A small network was trained on invented records. Each row is its activation on one of them, seen along a few directions.
After each row come some of the record's fields: Y, W, L, E, U.
Not every record has every field; a missing one is left out.
Other fields move the rows too, some of them a lot.
Strong random noise was added to every row along 3 fixed directions; ignore it. To show where, here is one row again and again, with new noise each time:
366,51,-245,-152,53,-422,-91,-219,-91,99,-62,107,-191,-297,91,-60,-17
251,-231,-372,-166,-132,48,-299,-461,-622,110,-6,-155,327,-296,175,-57,-85
-277,289,330,-263,-263,56,320,-445,-306,-178,-227,-668,-121,-184,708,-24,-8
283,157,-119,-178,36,-453,18,-209,-10,32,-112,25,-290,-287,173,-57,2
120,394,154,-189,37,-536,294,-140,217,-36,-182,-82,-567,-230,348,-42,38

80,-76,-59,-30,86,-25,-291,225,141,-287,-74,123,223,-16,-524,-12,76
Y=y1 L=l1 E=e2 U=u2
-5,44,-34,-39,2,-124,-62,71,184,-200,-99,109,-114,-27,-169,33,-42
W=w3 L=l1 E=e2 U=u4
-95,-225,-8,30,87,215,-107,-67,-207,-20,56,129,101,28,65,-82,-92
W=w2 L=l1 E=e3 U=u4
222,-122,15,-75,391,-200,-180,113,15,11,108,415,-6,-65,-226,-243,108
Y=y1 L=l1 E=e3 U=u4
398,17,-159,-28,230,-437,-24,8,137,209,33,340,-270,-158,-64,-100,28
W=w1 L=l1 E=e2 U=u4
201,88,153,-213,229,-227,-24,-67,-5,-36,-29,8,50,-103,-54,-186,215
Y=y2 L=l1 E=e3 U=u4
256,60,1,184,237,-78,56,160,154,480,249,305,-131,242,-202,42,121
Y=y1 L=l1 E=e3 U=u4
-347,188,309,89,-114,119,288,203,278,-57,-97,-193,-218,160,131,89,-17
W=w2 L=l3 E=e1 U=u3
254,-142,-280,211,113,124,-6,53,-186,635,343,282,3,139,-4,52,-90
Y=y1 L=l1 E=e2 U=u1
-7,-67,-459,289,-288,230,15,-51,-102,399,175,-29,26,118,108,335,-251
W=w4 L=l3 E=e3 U=u1
98,27,-7,-34,195,-286,-132,192,320,-244,-94,289,-99,-44,-345,-56,86
W=w2 L=l3 E=e3 U=u2
115,-173,-324,66,-152,40,-309,104,55,-46,-74,48,237,-7,-428,123,-46
W=w2 L=l3 E=e1 U=u3
-510,191,368,-78,-323,314,231,-80,62,-413,-259,-558,75,123,208,126,41
W=w3 L=l3 E=e1 U=u4
119,8,80,100,337,-204,100,184,314,189,152,532,-391,142,-60,-82,26
W=w1 L=l1 E=e3 U=u4
121,194,-284,-104,-391,-258,-229,-10,258,-339,-299,-325,102,-121,-422,260,34
W=w4 L=l3 E=e1 U=u3
-98,-222,-50,-31,54,159,-124,-30,-205,-130,22,128,119,-80,32,-126,-115
W=w1 L=l1 E=e2 U=u4
-235,216,514,137,183,99,482,61,117,323,126,39,-436,235,452,-71,58
W=w3 L=l1 E=e3 U=u4
193,130,-376,111,-28,-395,221,123,377,293,36,276,-509,-101,164,127,-135
W=w1 L=l3 E=e1 U=u1
-67,104,100,181,189,-238,173,415,550,-60,19,446,-436,146,-236,17,-15
W=w1 L=l3 E=e1 U=u4
232,-100,-246,274,315,-223,43,336,364,405,246,723,-403,131,-170,28,-112
W=w2 L=l1 E=e3 U=u1
-72,95,284,-231,169,-186,-102,168,181,-586,-184,-30,117,-181,-266,-223,182
Y=y2 L=l1 E=e2 U=u2
32,125,115,-210,89,-236,-51,26,97,-309,-135,-28,-72,-181,-42,-126,91
Y=y1 L=l1 E=e3 U=u1
285,-165,-302,7,-58,-174,-273,16,50,-30,-6,141,149,-67,-365,51,5
W=w4 L=l1 E=e3 U=u1
-313,211,429,-34,121,28,275,179,238,-213,-39,-31,-267,94,176,-61,43
Y=y1 L=l1 E=e3 U=u1
-9,-134,-154,82,26,72,-53,35,-30,47,44,180,-51,3,-15,18,-163
W=w2 L=l1 E=e2 U=u4
-13,-352,-63,76,33,472,-88,-231,-573,349,236,-44,482,55,235,-85,-12
W=w4 L=l1 E=e3 U=u1
130,-366,-229,266,137,369,-284,200,-241,387,348,304,394,244,-421,7,-36
Y=y1 L=l1 E=e2 U=u2
464,-50,-455,29,114,-484,-133,108,241,216,35,416,-141,-196,-244,39,-14
W=w4 L=l3 E=e1 U=u1
151,-149,-175,220,54,121,-63,99,-47,443,187,245,57,140,-164,57,1
W=w3 L=l3 E=e1 U=u4
243,-110,-374,-34,-86,-108,-340,-142,-114,-50,-18,61,180,-105,-264,81,-39
W=w4 L=l1 E=e3 U=u4
344,-329,-401,417,181,118,-214,232,-63,722,397,593,52,243,-359,88,-94
W=w1 L=l3 E=e3 U=u2
-426,-65,419,-18,131,340,250,-55,-176,-71,58,-56,-41,100,456,-169,-56
W=w2 L=l1 E=e3 U=u4
-333,-47,70,28,-94,237,156,-81,-154,-81,1,-93,-64,-30,411,-14,-155
W=w1 L=l3 E=e3 U=u1
139,11,-18,74,38,-38,28,-92,-87,257,32,-38,26,2,96,17,65
W=w4 L=l1 E=e3 U=u4

Here are new rows. What are their fields?
135,-52,-87,177,79,27,44,41,-30,420,175,238,-144,70,79,25,-42
W=w3 L=l1 E=e3 U=u1
-85,3,50,53,51,-15,121,79,105,39,15,114,-191,-15,169,-23,-81
W=w2 L=l1 E=e3 U=u1
177,-229,-265,253,-13,155,-170,214,81,386,156,232,193,201,-380,121,1
W=w2 L=l3 E=e1 U=u3
156,-3,-59,58,50,-124,-130,280,316,54,26,136,104,149,-537,83,138
Y=y1 L=l3 E=e1 U=u3
14,294,-115,33,-234,-254,85,90,396,-103,-158,-152,-221,26,-189,258,3
W=w4 L=l3 E=e1 U=u4
-352,-65,250,-17,-68,383,29,36,-131,-229,-54,-232,264,78,39,-45,-13
W=w2 L=l1 E=e2 U=u2
-195,63,403,-362,-77,94,15,-406,-337,-451,-244,-543,306,-170,303,-182,183
W=w4 L=l1 E=e3 U=u4
-102,258,-26,-7,-247,-69,153,-79,134,-90,-113,-275,-187,3,118,195,-81
W=w4 L=l1 E=e2 U=u4
-329,-68,500,138,203,482,416,-98,-291,416,265,-76,52,280,576,-151,64
W=w4 L=l1 E=e3 U=u4
-231,155,416,-122,-112,209,200,-311,-259,-86,-85,-443,-17,67,435,-42,82
W=w1 L=l1 E=e3 U=u4
143,154,82,26,467,-643,174,322,599,-45,9,717,-739,-92,-52,-176,2
W=w1 L=l3 E=e3 U=u4
-215,143,287,141,-43,111,263,158,185,93,-34,-81,-214,153,125,58,17
W=w3 L=l3 E=e1 U=u4
-184,-147,199,-252,70,79,-173,-176,-260,-493,-156,-66,183,-191,94,-254,25
W=w1 L=l1 E=e3 U=u4
282,-130,-217,78,243,-197,-177,165,69,187,189,465,-113,1,-250,-53,-28
Y=y1 L=l1 E=e3 U=u1
-5,-221,-45,-266,-167,262,-260,-462,-615,-235,-114,-438,609,-209,124,-111,45
W=w4 L=l1 E=e2 U=u4
-268,-59,144,78,-12,276,197,4,-103,83,60,-54,-53,68,317,-29,-140
W=w2 L=l1 E=e2 U=u4
-295,-180,-222,-212,-412,319,-207,-346,-502,-496,-225,-460,389,-319,281,18,-238
W=w1 L=l3 E=e2 U=u1
